A small network was trained on made-up records. Each row is its average activation on records with the value named, seen along a few directions.
Values that are neighbours, or in one group, have similar rows; names and order tell nothing.
In the rows, zero is written as 500.
Random noise pushes rows far along 12 fixed directions. That doesn't count. These rows show it; they differ only by the noise:
[355 704 566 371 351 791 481 542 618 620 530 363 397 382 548 328 629 497
 596 473 504 517 499 508]
[392 636 738 545 434 529 653 575 435 860 372 392 396 495 445 266 583 442
 870 469 544 548 621 419]
[274 889 525 443 303 426 528 573 387 652 467 536 738 393 430 382 574 406
 594 684 395 350 609 391]
[316 591 494 528 423 310 355 717 397 432 581 684 706 466 593 546 474 425
 461 420 306 442 358 488]
[745 694 574 495 741 706 653 507 516 528 659 608 318 349 432 605 532 662
 507 397 744 690 527 376]
[269 475 531 477 256 378 363 452 380 616 322 371 633 423 404 300 508 392
 576 654 341 176 695 466]
[345 462 472 222 599 378 302 509 322 113 347 441 657 436 382 516 404 299
 437 783 399 403 603 672]
[627  85 473 320 577 620 206 546 483 200 391 604 554 460 602 481 587 489
 176 477 304 394 479 615]
[652 502 516 485 598 722 521 688 553 539 609 650 463 614 519 601 623 587
 211 428 575 656 385 419]
[571 581 571 476 368 522 436 672 438 685 447 598 575 588 427 362 647 374
 388 514 458 471 543 409]
[312 239 582 575 569 477 438 628 526 500 433 797 394 454 402 650 335 540
 446 351 497 496 407 490]
[502 600 664 483 610 517 629 690 428 603 436 755 594 441 613 454 627 506
 653 420 397 631 458 441]
[692 472 558 681 579 356 480 605 535 803 428 485 435 713 394 528 571 351
 489 442 606 534 578 466]
[355 477 431 589 657 570 634 356 600 514 530 358 543 380 672 666 509 759
 572 546 463 405 529 480]


Z, 10 values:
z1: [487 286 745 593 776 559 343 721 181 398 608 481 408 522 484 533 552 707
 387 377 487 566 454 472]
z9: [858 465 690 432 466 244 505 513 121 537 256 642 677 731 234 174 634 180
 467 779 537 516 786 417]
z3: [609 739 585 552 630 532 466 607 343 571 549 411 520 673 416 600 620 478
 328 599 579 647 476 563]
z4: [492 541 279 548 526 371 936 430 517 314 695 839 617 557 590 782 218 704
 460 453 615 693 250 345]
z6: [105 273 462 482 533 392 285 345 484 285 390 365 635 391 604 541 400 542
 434 713 315 236 535 671]
z2: [306 242 528 235 573 527 433 659 517 226 303 542 508 693 475 519 402 318
 457 626 414 632 394 733]
z7: [517 598 437 516 254 437 458 594 451 441 576 798 734 466 689 447 593 543
 405 330 192 471 310 489]
z10: [556 589 349 590 682 392 693 452 421 481 557 523 779 551 660 735 521 675
 403 647 486 502 462 402]
z8: [652 691 483 629 379 239 394 521 522 545 612 477 733 584 816 328 725 303
 623 409 288 568 381 601]
z5: [612 487 434 598 489 472 108 347 542 560 508  92 391 552 279 525 580 437
 221 642 547 213 722 628]
Z is arranged as a line.
Q: A walk along Z starts at z8 and steps to its neighbour z9. Put z3, z2, z7, z5 in the order it reaches them.
A: z2, z5, z7, z3
Q: What is the length, in steps, of the shortest route from z1 to z4?
A: 3

S, 30 values:
s2: [542 379 545 596 438 617 627 388 534 566 529 452 403 561 544 489 501 668
 443 453 602 506 522 401]
s21: [273 639 368 417 442 542 376 397 496 316 579 302 586 346 491 635 377 577
 451 591 437 311 494 550]
s25: [695 467 446 522 538 380 491 262 387 429 455 500 510 392 331 587 428 512
 465 624 558 377 657 456]
s17: [364 415 489 368 411 722 599 535 633 536 357 418 453 665 445 513 544 466
 431 594 474 549 437 551]
s5: [120 565 517 615 269 591 454 418 474 707 550 281 448 482 395 489 387 616
 404 649 595 275 570 435]
s10: [562 449 387 408 560 459 617 389 395 280 525 467 686 463 534 564 436 584
 483 573 395 449 475 484]
s18: [555 502 517 486 428 338 376 629 471 524 303 855 760 526 586 402 682 329
 435 524 160 454 513 597]
s24: [697 724 363 540 691 350 541 642 434 330 892 403 448 677 531 729 364 509
 303 391 775 763 333 454]
s26: [464 425 504 474 342 579 693 444 529 554 416 881 601 366 497 353 523 592
 511 550 402 383 534 291]
s30: [384 533 452 302 328 848 424 610 645 383 575 402 288 467 436 424 478 468
 437 467 627 594 396 545]
s9: [540 272 353 442 189 494 449 320 652 618 266 488 421 474 404 361 431 452
 487 474 411 224 650 518]
s19: [448 645 444 403 450 491 373 695 480 319 639 470 532 650 386 493 506 374
 318 562 503 571 394 497]
s11: [685 593 359 603 676 392 440 337 635 483 496 435 669 490 724 554 703 486
 416 593 369 446 591 588]
s13: [271 421 647 565 589 381 239 665 692 625 400 775 394 378 500 505 430 282
 679 301 452 484 406 692]
s14: [486 443 472 507 363 591 546 531 532 473 520 601 369 630 291 501 400 514
 289 547 571 583 443 466]
s23: [497 484 334 208 316 757 553 505 670 472 342 386 615 611 627 405 656 395
 423 657 327 535 428 635]
s1: [718 301 321 574 427 261 492 549 298 244 656 504 491 830 417 618 328 483
 265 436 570 624 356 467]
s3: [577 266 476 576 646 335 404 604 447 441 544 750 521 558 437 685 354 436
 309 456 563 504 411 495]
s29: [766 619 554 586 547 305 538 609 218 473 681 293 420 828 302 470 445 418
 438 513 695 755 489 448]
s16: [423 482 419 678 224 470 414 398 763 873 333 788 420 491 196 576 480 414
 397 443 548 323 549 423]
s22: [617 600 276 500 346 418 763 503 567 332 768 208 542 720 677 484 370 467
 691 465 563 705 323 445]
s20: [408 515 431 457 447 687 556 563 509 424 598 664 567 443 404 626 486 660
 304 539 568 465 466 359]
s12: [634 474 558 603 531 356 369 603 427 455 595 659 467 393 470 545 405 504
 524 264 549 464 462 401]
s15: [244 395 623 647 489 493 590 533 458 763 341 404 590 527 513 424 589 636
 656 622 371 297 661 419]
s7: [775 682 569 517 700 402 521 391 353 525 526 624 657 237 675 461 691 588
 561 502 428 454 614 440]
s6: [540 796 658 470 617 358 394 493 417 633 389 660 637 352 444 438 655 305
 577 575 471 450 654 534]
s28: [699 464 427 423 370 707 555 356 588 511 602 450 471 332 631 355 604 651
 438 486 531 439 584 373]
s4: [766 416 577 420 673 485 386 617 308 458 375 238 568 755 468 452 663 368
 333 610 499 548 601 594]
s8: [810 695 872 539 739 535 623 608 219 771 485 594 440 491 396 330 719 492
 577 465 668 731 609 328]
s27: [328 323 484 492 215 498 273 423 175 365 679 324 478 397 380 348 290 669
 315 508 555 146 602 296]
S is arranged as 5 separate groups.
Q: List the group mates of s9, in the order listed.
A: s21, s17, s10, s23, s4
Q: List the group mates of s3, in the order listed.
A: s24, s26, s13, s28, s27
Q: List the group mates of s22, in the order listed.
A: s30, s19, s20, s12, s15
Q: List the group mates of s6, in the order listed.
A: s2, s5, s11, s7, s8

F, 10 values:
f5: [678 602 455 486 456 571 656 457 499 683 465 145 489 767 460 409 628 458
 508 652 613 533 626 455]
f1: [595 498 586 627 520 567 478 421 478 639 501 609 516 327 538 450 640 666
 456 438 434 391 596 406]
f2: [282 547 463 588 737 366 318 435 594 474 506 252 481 481 586 716 461 433
 548 556 507 451 511 738]
f7: [557 475 623 525 629 684 427 488 483 554 561 496 411 306 554 448 629 684
 469 431 532 453 574 436]
f4: [508 455 419 488 557 349 371 523 451 335 550 349 524 590 436 598 415 416
 427 531 522 440 489 566]
f9: [545 609 491 463 600 511 373 632 433 462 550 544 510 562 378 652 499 457
 263 552 569 514 486 526]
f3: [465 608 403 592 421 410 481 500 525 488 564 523 628 521 579 561 533 494
 458 518 377 468 428 509]
f6: [455 423 525 622 510 310 398 449 466 496 528 499 468 333 480 495 385 513
 654 391 465 360 551 469]
f10: [556 433 343 606 545 328 577 457 572 393 614 507 597 630 678 664 413 519
 491 441 468 594 333 542]
f8: [486 310 550 427 496 677 585 519 478 486 441 537 512 549 602 419 575 622
 410 509 472 530 478 452]
F is arranged as a line.
Q: What is the length, in steps, of the shortest route from f3 to f5?
A: 8
Q: Name the neighbours of f7, in listed order.
A: f6, f8
Q: Name the neighbours of f10, in listed order.
A: f1, f2

C, 30 values:
c26: [433 555 502 650 598 382 590 623 552 573 601 743 467 463 498 658 371 555
 629 323 528 590 375 417]
c10: [903 343 330 466 319 416 469 281 564 373 517 379 475 589 514 369 484 407
 472 481 507 415 573 524]
c24: [539 595 464 548 443 549 360 546 464 459 664 468 465 501 447 578 451 568
 351 394 544 484 446 461]
c23: [775 718 578 375 557 640 518 541 486 512 544 518 459 377 571 354 697 468
 593 395 495 639 529 529]
c22: [343 545 621 453 404 592 587 655 337 626 482 520 441 650 255 435 406 463
 403 620 716 579 535 335]
c8: [538 465 464 294 631 649 519 510 554 266 476 600 444 442 444 588 479 488
 461 495 552 574 480 537]
c25: [539 580 818 711 559 537 279 562 312 799 543 410 195 450 251 392 562 498
 546 331 697 492 654 452]
c28: [405 322 445 406 414 540 609 322 530 287 468 474 391 425 476 533 302 556
 556 512 513 517 424 569]
c2: [524 486 568 569 701 347 561 576 286 425 481 580 622 679 396 684 410 487
 380 654 544 606 483 513]
c27: [477 558 485 616 635 371 633 548 649 579 475 708 546 562 721 631 532 426
 688 387 437 697 354 587]
c20: [445 567 542 395 479 686 656 525 661 522 456 500 504 515 762 350 664 508
 671 488 408 711 390 574]
c29: [251 745 506 543 316 615 479 655 460 574 703 407 497 533 554 516 453 563
 487 401 452 551 335 460]
c19: [546 571 471 347 571 500 482 509 465 387 376 685 737 238 646 450 638 536
 521 584 253 364 578 511]
c9: [427 770 569 439 468 524 508 601 349 505 659 475 546 438 468 427 523 508
 489 550 578 523 531 409]
c30: [370 676 477 563 450 282 359 524 370 379 651 433 630 430 615 478 452 432
 592 495 426 460 436 535]
c3: [757 385 585 527 619 372 702 550 329 404 578 556 394 606 541 387 448 509
 651 370 588 784 458 408]
c12: [462 518 478 358 413 748 701 545 595 589 319 616 586 663 388 493 617 537
 332 740 505 554 565 459]
c13: [457 225 395 304 502 476 437 632 645 167 485 596 297 574 503 597 219 323
 504 319 544 692 234 728]
c21: [580 736 402 475 401 438 323 369 578 586 528 375 504 307 420 458 541 361
 537 586 556 298 668 501]
c7: [508 503 632 393 621 572 310 657 397 476 460 642 515 485 368 462 596 420
 288 603 527 480 557 533]
c5: [357 470 523 364 530 540 487 530 546 392 369 526 572 592 472 509 539 412
 467 649 417 572 466 638]
c18: [608 679 604 489 542 454 449 558 560 673 387 312 377 581 416 368 615 200
 796 458 531 642 563 648]
c16: [590 423 419 571 549 280 413 297 403 378 508 370 555 499 458 591 382 533
 426 585 490 367 597 541]
c17: [684 369 406 213 589 528 673 332 423 258 267 537 617 560 240 488 451 386
 352 917 628 448 718 465]
c4: [410 353 512 588 530 562 398 462 609 536 518 572 404 445 475 586 474 559
 370 437 549 441 499 494]
c6: [576 528 490 590 461 630 399 416 648 749 470 471 394 342 459 473 615 563
 451 407 557 295 639 436]
c15: [323 284 469 454 342 552 414 521 602 526 389 509 507 486 571 412 484 471
 535 470 400 406 444 535]
c11: [408 486 375 480 381 376 586 379 527 441 415 415 627 413 564 461 421 529
 669 542 370 360 541 474]
c1: [515 224 440 554 421 651 714 313 855 781 173 482 531 565 656 434 659 590
 625 507 301 384 565 556]
c14: [365 419 514 388 372 497 419 386 374 346 442 662 659 232 557 362 521 546
 462 570 300 277 560 464]
C is arranged as 5 separate groups.
Q: List the group mates of c6, in the order listed.
A: c26, c8, c19, c13, c11
Q: List the group mates of c3, in the order listed.
A: c27, c20, c30, c4, c14
Q: List the group mates of c21, in the order listed.
A: c22, c9, c7, c17, c15
Q: List the group mates of c5, in the order listed.
A: c10, c25, c28, c2, c16
